Each row below is a small network's average activation on inputs in which a field has the value named, seen along a few directions.
Related values have similar rows: they may be neighbours, one step apart, or belong to one group.
(in the rows, 500 means zero)
Strong random noise was added to every row along 2 fixed directions; ignore it. To show where, here is one row again and again, with new noise each time:
[524 526 468 699 428 430 564 559 518 564 384 392]
[550 448 451 599 386 461 568 477 482 541 517 386]
[498 567 655 711 803 171 588 561 533 608 110 501]
[554 437 459 583 401 451 570 463 476 540 524 392]


Field K:
k2: [433 393 584 191 653 348 452 559 492 624 625 591]
k8: [457 445 277 661 218 858 389 391 481 411 662 554]
k4: [549 395 583 481 583 423 593 364 357 590 598 531]
k9: [510 593 437 384 325 624 546 617 430 549 586 389]
k11: [584 618 514 707 591 550 542 455 531 606 427 607]
k7: [475 557 258 472 204 764 373 765 680 401 601 500]
k10: [450 550 564 412 643 501 380 362 521 355 589 622]
k5: [456 306 545 195 672 437 410 360 462 325 539 608]
k6: [566 547 574 471 588 461 597 579 307 476 387 435]
k1: [335 710 604 373 481 526 373 669 679 541 311 450]
k3: [508 557 568 748 617 425 547 472 620 415 382 557]
K is arranged as a ring.
Q: A walk along K starts at k2 and steps to its neighbour k1. Put k8, k9, k6, k3 in the order it reaches them.
A: k8, k3, k6, k9
Q: Which values are neighbours of k5? Give them in the order they are listed.
A: k7, k10

Field T:
t5: [640 420 554 637 576 515 563 335 356 400 490 513]
t3: [417 235 475 120 730 517 436 263 472 359 670 673]
t10: [347 683 352 594 246 664 431 904 700 639 364 314]
t8: [536 750 632 800 482 272 671 646 610 691 196 416]
t2: [596 578 558 359 257 450 516 531 493 559 680 253]
t9: [403 475 583 555 424 515 471 186 351 361 625 517]
t11: [743 587 447 765 537 403 644 603 483 637 351 512]
t7: [658 340 417 414 614 525 374 186 640 411 762 547]
t1: [487 190 501 195 596 592 487 192 502 383 776 791]
t4: [384 569 554 406 436 558 583 652 341 590 535 402]
t6: [373 423 358 341 444 607 335 745 436 395 492 539]
T is arranged as a ring.
Q: A walk along T starts at t2 and steps to its neighbour t8. Put t5, t9, t7, t4 in the order it reaches them.
A: t5, t9, t7, t4
Q: Which values are neighbours of t3? Give them in the order they are listed.
A: t1, t6

Field G:
g9: [403 425 307 419 467 656 407 385 554 398 524 617]
g4: [523 557 631 676 440 509 601 471 542 528 438 551]
g3: [465 451 542 204 515 417 479 616 570 632 579 461]
g7: [401 450 376 347 444 642 352 466 546 250 635 623]
g12: [410 551 591 738 523 490 536 466 390 479 419 487]
g1: [645 482 539 655 617 375 658 440 540 643 515 554]
g5: [422 329 365  38 178 639 565 544 372 405 854 369]
g11: [513 615 669 588 488 427 510 430 309 487 399 452]
g8: [593 458 533 808 666 446 539 449 521 530 445 505]
g10: [413 568 353 601 420 548 357 593 757 343 431 515]
g6: [820 293 429 341 336 531 606 261 313 553 938 345]
g2: [451 696 414 472 392 675 363 796 531 675 298 377]
G is arranged as 4 separate groups.
Q: List the group mates of g4, in the order listed.
A: g12, g11
Q: List the group mates of g9, in the order listed.
A: g7, g10
Q: List the group mates of g1, in the order listed.
A: g8, g6
